Each row below holds a small network's activations on one input, seen along a few directions.
Each table varies a few parts of the input and shows all the possible inputs, shuffled.
A made-up example of a description, with smaller parts first: one of 6 places along a line, together with either a single point or one of 9 places around a ring or (one of 3 separate values, together with one of 5 places around a ring).
Shared parts are said once, and a part with two or three values counts as separate values.
In the rows, 128 means zero.

Other details of the inputs vary at random and push rows far along two fixed directions, the same in every table; ignore that.

A family of inputs:
row 1: [143 113 105  90  78 159 125 127 111  79  98 127 142 116 145 158]
row 2: [140 111  95 102  74 170 139 143 116  88  99 139 160 127 124 156]
row 3: [131 125 112 115 128 123 125 125 130 109 129 126 128 117 156 136]
row 4: [133 131 100 125 117 142 139 139 132 106 132 115 126 131 121 138]
row 5: [120 147 125 147 163  85 125 135 143 136 149 130 105 130 123  88]
row 6: [130 137  61 117  66 150 141 153 145  46 132 102 157 118 141 144]
row 7: [143 164  46 125 104 120 137 164 162  62 145  90 144 117 149 128]
row 8: [138 155  66 133 105 121 140 170 156  51 150  98 166 118 164 125]
row 9: [135 120 116 108  95 137 130 130 113 111 100 142 117 133 104 124]
row 10: [127 109 121 117 109 160 129 131 117 124 108 154 150 128 115 146]
row 11: [128  85 196 117 155 147 110  93  98 185 106 161 110 134 113 137]
row 12: [130 133  75 126  91 136 145 147 148  75 141 105 144 126 142 133]
row 13: [122 132 108 123 108 123 121 139 124 102 117 138 124 117 107 118]
row 14: [140 157  57 109  62 127 139 130 131  69 115 108 141  95 158 161]
row 15: [145 100 102  97  68 185 123 134 113 102  66 152 141 132 106 162]
row 16: [128 109 188 126 136 142 119  76  94 205  98 160 103 125 104 144]
row 17: [137 136  96 118 118 141 128 136 139 118 124 128 129 127 115 138]
row 18: [136 102 174 136 162 143 115 114 126 189 103 165 107 152 100 123]
row 19: [104 142 147 135 136 114 133 138 133 147 132 129 123 121 115 111]
row 20: [122 162  90 165 163  79 144 152 183 103 196  91 127 132 165  94]
row 21: [136 137 102 140 125 132 117 153 146  99 120 121 141 126 135 121]
row 22: [126 124 115 112 104 122 128 135 125 112 132 128 142 131 169 143]
row 23: [128 105 133 112 114 168 131 116 110 144 107 150 118 136  90 155]
row 24: [128  87 119  93  62 200 123 128  94 107  73 168 164 118  92 175]
row 25: [131 161  85 135 102 106 129 130 138  92 136 102 136  93 158 139]
row 26: [115 168  87 173 172  72 140 154 187 102 202  88 130 126 168  88]
row 27: [133 130  69 112  69 161 133 159 127  52 112 122 175 112 137 151]
row 28: [116  85 200 120 138 144 108 102  93 191 112 163 126 144 126 139]
row 29: [118 106 177 149 156 140 123 112 125 171 139 137 120 147 103 113]
row 30: [133 148 120 137 136  98 128 142 138 108 140 117 115 133 125  94]
row 31: [119 113 161 139 164 141 125 112 120 177 131 147 106 141  94 128]
row 32: [129 156  79 124 121  92 147 129 142  79 156  96 139 107 162 139]
row 33: [129 147 145 169 203  80 137 142 163 157 183 120 124 144 153  88]
row 34: [138 132 153 140 163 129 120 126 136 160 137 124 116 143 108 112]
row 35: [123 119 175 134 159 115 128  94 106 161 134 127 122 127 118 130]
row 36: [120 149 126 144 169  79 138 113 139 130 166 105 124 117 152 119]
row 37: [141 108 147  96  65 177 123  91  82 140  69 149 128 115 105 171]
row 38: [131 160  64 133 126 117 128 154 160  89 147 106 139 114 138 125]
row 39: [117 130  91 135 105 136 132 143 146  88 144 116 146 118 130 132]
row 40: [117 151 142 176 205  85 126 139 160 154 187 106 108 133 131  92]
row 41: [129 119 222 154 182 115 114  78 102 229 125 143  95 135 111 112]
row 42: [131 113 129 132 125 150 111 135 130 132 100 148 132 128 110 134]
row 43: [114 196 121 172 187  44 148 168 183 119 200  72 118 129 172  63]
row 44: [123 113 172 143 162 145 121 115 114 172 131 137 112 143  92 123]
row 45: [138 121  83  93  70 156 124 136 115  58 102 119 152 105 152 160]
row 46: [133 135 129 137 144 135 118 134 134 137 131 122 129 130 110 120]
row 47: [127 102 166 112 128 140 122 106 101 171  96 171  99 144  79 122]
row 48: [130  91 145  92  80 162 123 117  92 134  93 150 141 140 140 161]
row 49: [120 112 132 112 109 133 121 125 113 130 122 141 141 131 155 145]
row 50: [142 125 115 129 116 146 119 144 137 109 106 130 135 135 125 130]
row 51: [129 125 158 158 187 113 114 127 147 177 133 145 110 145 122 102]
row 52: [124 119  99 100  79 145 133 112 104  85 106 126 150  99 122 171]
row 53: [128 119 189 153 190 126 125 113 126 190 149 131  99 154 100 107]
row 54: [129  94 210 123 167 129 131  73  90 206 117 149 103 145 101 134]
row 55: [130 128 161 132 156 107 134 101 116 146 142 117 121 129 131 127]
row 56: [131  87 138  79  51 185 118 117  82 113  75 154 153 134 131 177]
row 57: [140  95 173 109 140 144 123 101 104 163 107 147 111 140 130 136]
row 58: [112 157 119 131 131 100 147 147 148 128 143 117 121 126 135 110]
row 59: [125 177  99 164 167  59 127 160 164  93 178  92 118 124 151  69]
row 60: [108 111 195 120 129 150 128 114  99 186  98 153 117 137  83 121]
row 61: [118 112 152  97  87 161 141 123 101 149  85 149 123 134  94 141]
row 62: [105 153 122 132 131 106 141 143 142 131 137 122 124 121 129 111]
row 63: [141 132 131 119 102 133 132 104 111 140 108 126 119 118 135 145]
row 64: [137 125 113 111 126 122 129 126 131 109 130 125 125 122 158 137]
row 65: [125 156 150 176 218  79 117 137 167 174 183 109 109 135 130  81]
row 66: [119 146 157 163 187  69 119 140 148 149 184 102 129 141 187  90]
Description of these inputs: one of 6 places around a ring, together with either one of 2 separate values or one of 4 places along a line or one of 5 places around a ring.
Changing only the place on the ring of 6 turns row 36 into row 35. The same change can be made to row 49. Which row results? -> row 66
Changing only the place on the ring of 6 turns row 48 into row 22. The same change can be made to row 57. Which row results? -> row 64
List by row number the other rows that have the place on the ring of 6 in common with row 43. -> row 1, row 6, row 8, row 30, row 34, row 37, row 50, row 53, row 55, row 56
List by row number the other rows that have the place on the ring of 6 in common with row 13. -> row 11, row 19, row 24, row 25, row 28, row 39, row 40, row 42, row 52, row 65
Which other rows does row 12 become when the place on the ring of 5 takes its other values? List them by row number. -> row 2, row 4, row 7, row 15
Which other rows does row 9 become when the choice among 2 separate values takes its other values? List them by row number. -> row 61

A family of inputs:
row 67: [122 119  95  90  58 148 135 140 110  80 101 136 147 121 140 151]
row 68: [129  75 201 113 154 151 118  82  86 189 110 166 112 146  99 142]
row 69: [112 149 136 146 156  84 140 139 147 135 169 109 123 134 159 100]
row 70: [138 117  75 103  77 175 134 158 134  79  99 139 139 138  96 142]
row 71: [125 145 142 158 167  96 125 137 148 139 168 105 135 131 165 108]
row 72: [115 154 123 149 145  92 129 145 151 130 160 111 135 122 166 110]
row 73: [122  80 224 121 151 156 124  88  88 208 111 160 113 157  97 133]
row 74: [122  93 181 124 137 163 111 112 101 178  86 176 105 143  52 118]
row 75: [125 122  90  94  60 147 128 145 116  76  97 136 151 115 147 150]
row 76: [115 159 124 170 175  99 123 148 161 139 161 115 119 124 108  88]
row 77: [131 153 101 163 165 119 128 163 174 128 157 113 128 138 124 100]
row 78: [133 125  66 110  69 185 138 157 139  80  99 132 150 127  93 155]
row 79: [136 131  69  74  34 155 140 132 103  54  85 123 148 105 137 170]
row 80: [126 141  96 132 138 103 138 132 142  89 165  99 139 117 159 132]
row 81: [130  85 208 125 145 155 109  99  94 196  99 164 123 148 111 135]
row 82: [113 154 133 153 158  84 139 140 152 140 171 108 128 129 162 102]
row 83: [129  80 179  98 103 171 122 103  83 154  90 161 130 146 107 150]
row 84: [141 121  69 108  79 174 127 164 140  73  94 140 143 132 104 141]
row 85: [136 148 120 168 183 109 122 160 172 143 155 122 118 147 125  88]
row 86: [126 143 126 155 175  94 123 125 148 131 171 107 134 118 161 121]
row 87: [145 124  79  94  65 149 127 123 114  72  96 125 138 109 145 164]
row 88: [126  82 167 106 116 175 124  86  87 163  98 160 132 128  96 169]
row 89: [125 161 121 137 146  83 145 129 142 123 159  97 118 121 157 111]
row 90: [113 158 133 171 182  94 133 143 160 148 168 113 113 130 102  84]
row 91: [132 141 107 134 130 103 127 149 144  90 150 105 143 126 174 115]
row 92: [131 122  58  85  23 180 140 144 112  39  95 117 177 104 143 183]
row 93: [132  78 181 109 136 159 111  90  88 168  96 167 122 136 106 151]
row 94: [138  85 190 105 128 154 121  77  83 187  93 162 100 144  99 147]
row 95: [133 151 135 154 170  88 136 113 146 149 168 101 112 125 155 115]
row 96: [141 127  66  93  43 169 128 122 111  68  89 123 152  97 138 185]
row 97: [128 167 111 144 142  88 133 135 148 120 154  98 129 110 165 118]
row 98: [115 158 104 151 148 103 138 152 156 108 158 108 120 126 105  95]
row 99: [139 150 141 158 181  79 120 117 147 153 160 109 109 128 165 105]
row 100: [133  92 180 107 122 158 128  78  87 181  98 152 105 138  98 154]
row 101: [128 150 115 161 178 106 140 157 173 133 171 108 115 151 119  89]
row 102: [132 158 144 152 173  74 125 127 144 152 153 110 113 124 162 100]
row 103: [123 159 103 160 155 101 121 158 159 112 148 117 124 121 116  92]
row 104: [138 131  73  80  42 152 132 134 107  60  81 127 148 102 141 167]
row 105: [122 151 102 137 122  97 126 153 147 102 144 114 141 118 171 116]
row 106: [130  78 212 127 169 151 105  79  89 210 103 173 114 142 101 142]
row 107: [127 165  99 132 122  97 144 134 143 105 149  96 132 109 159 127]
row 108: [118  93 195 125 150 156 118 106  99 192  98 174  98 151  46 112]
Changing only one part turns row 91 into row 92. The same change can be made to row 74. Which row results? -> row 90
Changing only one part turns row 88 into row 86. The same change can be made to row 95. Which row results? -> row 96
What do these inputs look like to the network? -> one of 6 places around a ring, together with either one of 2 separate values or one of 5 places around a ring
List by row number the other rows that have the place on the ring of 6 in common with row 79. -> row 67, row 68, row 70, row 83, row 94, row 108
Which other rows does row 80 become when the place on the ring of 5 takes its other values? List them by row number. -> row 69, row 73, row 89, row 100
A walk changes only the place on the ring of 6. It starts at row 84 and steps to row 70. List the rest of the walk in order. -> row 101, row 78, row 77, row 85
Which other rows does row 103 become when the choice among 2 separate values takes its other values? List them by row number. -> row 85
